These are the activations of a small neural network, seen along a few directions. Each row is one input.
In each table, some parts of the input vary, and every possible input appears once, in random order.
Descriptions start from the smaller parts, as in this example, which fits no table here: one of 4 places along a line, together with either a single point or one of 11 places along a line or (one of 3 separate values, together with one of 5 places around a ring).
Shared parts are said once, and a part with two or three values counts as separate values.
In the rows, 128 means zero.

Other details of the inputs shift rows strongly along three fixed directions, in all tables alike. That doesn't count.

A family of inputs:
r1: [135 151 109 133 145 128 138 135 110 129 174]
r2: [135 158 109 140 139 119 152 129 117 124 165]
r3: [ 86 135 121 117 144 127 142 122 122 110 158]
r4: [159 142 119 128 111 121 135 141 115 123 139]
r5: [182 130 117 128  98 129 128 150 142 135 101]
r6: [111 116 138 126 129 130 123 131 122 123 132]
r7: [113 117 131 127 139 129 121 133 145 128 125]
r8: [112 126 127 109 136 142 134 124 127 125 118]
r9: [156 143 125 137 116 109 145 137 129 131 134]
r10: [113 122 149 133 138 125 124 122 113 127 126]
r11: [107 125 119 136 128 143 134 129 129 120 120]
r12: [175 126 122 135  92 126 135 147 132 144 105]
r13: [112 119 149 134 136 127 130 123 120 124 134]
r14: [108 127 134 118 126 124 127 129 117 116 122]
r15: [110 122 120 118 129 135 134 132 150 122 117]
r16: [116 122 127 116 130 148 132 124 130 116 120]
r17: [130 111 150 134 103 119 128 131 131 120  98]
r18: [137 156 117 147 150 117 141 130 118 130 169]
r19: [156 144 106 120 124 124 137 143 138 140 123]
r20: [136 108 146 124 123 136 110 133 131 138  94]
r21: [160 135 116 135 123 132 126 144 122 139 139]
r22: [124 153 111 126  69 134  52  10 163 169 160]
r23: [109 123 136 125 136 129 120 130 114 126 129]
r24: [164 138 135 143 123 122 131 134 111 135 142]
r25: [122 110 125 117 145 134 126 119 131 113 127]
r26: [111 127 145 139 140 118 122 125 122 126 121]
r27: [176 137 136 137 100 106 130 141 124 137 102]
r28: [121 105 129 112 142 129 130 120 136 119 125]
r29: [110 129 135 139 128 124 132 125 129 110 120]
r30: [105 128 121 129 131 137 134 129 127 129 115]
r31: [137 108 141 134 118 133 106 138 142 125  97]
r32: [132 151 104 127 151 128 136 136 117 145 164]
r33: [111 123 129 126 146 128 118 132 137 131 122]
r34: [114 119 130 110 129 143 137 125 134 122 121]
r35: [111 114 131 127 132 136 122 133 131 129 128]
r36: [111 122 146 140 135 120 127 126 129 123 127]
r37: [132 160 112 133 142 112 151 128 115 133 159]
r38: [142  99 139 112 126 125 116 125 131 125  94]
r39: [115 114 136 124 139 140 125 128 136 131 126]
Each input here is: one of 3 separate values, together with either a single point or (one of 2 separate values, together with one of 6 places along a line).
The inputs of r27 and r9 match in every part but the choice among 3 separate values. If r8 is changed in the same way as r27 into r9, which row does it become?
> r34
Which other rows does r7 become when the place on the line of 6 takes its other values? List them by row number.
> r6, r13, r35, r36, r39
Which other rows does r18 become when the place on the line of 6 takes its other values? List them by row number.
> r1, r21, r22, r24, r31

A family of inputs:
r40: [154 165  99 148 153 132 164 167 110 140 165]
r41: [ 23  63 149 106 165 160 106 111 177  92  84]
r42: [176 111 144 129 144 120 190 193 100  94 112]
r43: [148 124 165 157 110 105  87 108 126 147 102]
r44: [151  87 181 147  64 108 113 162 122 101  48]
r45: [140 134 115 129  85 132 105 119 158 154  91]
r46: [142 116 115 118  91 138 100 125 164 145  92]
r47: [ 10  86 154 106 134 141 136 103 145  71  79]
r48: [163  97 112  69 169 149 144 173 123 129 105]
r49: [157 156 117 130 141 107 161 155  78 114 180]
r50: [182  97 129 133 171 150 156 212 121 121 117]
r51: [142 158 137 128  97 113  84  58 113 165 188]
r52: [135 135 126 125  79 127 120 115 146 139  82]
r53: [161 147 131 147 174 101 149 150  94 155 176]
r54: [ 16 153  77 118 220 171 160 116 119 105 219]
r55: [135 175 122 163  97  95  88  63 145 154 172]
r56: [141 171 102 124  82 125 112  47 136 151 165]
What do these inputs look like to the network?
> either a single point or one of 6 places around a ring or (one of 2 separate values, together with one of 5 places along a line)
Which of the alternatives is r48?
> a single point
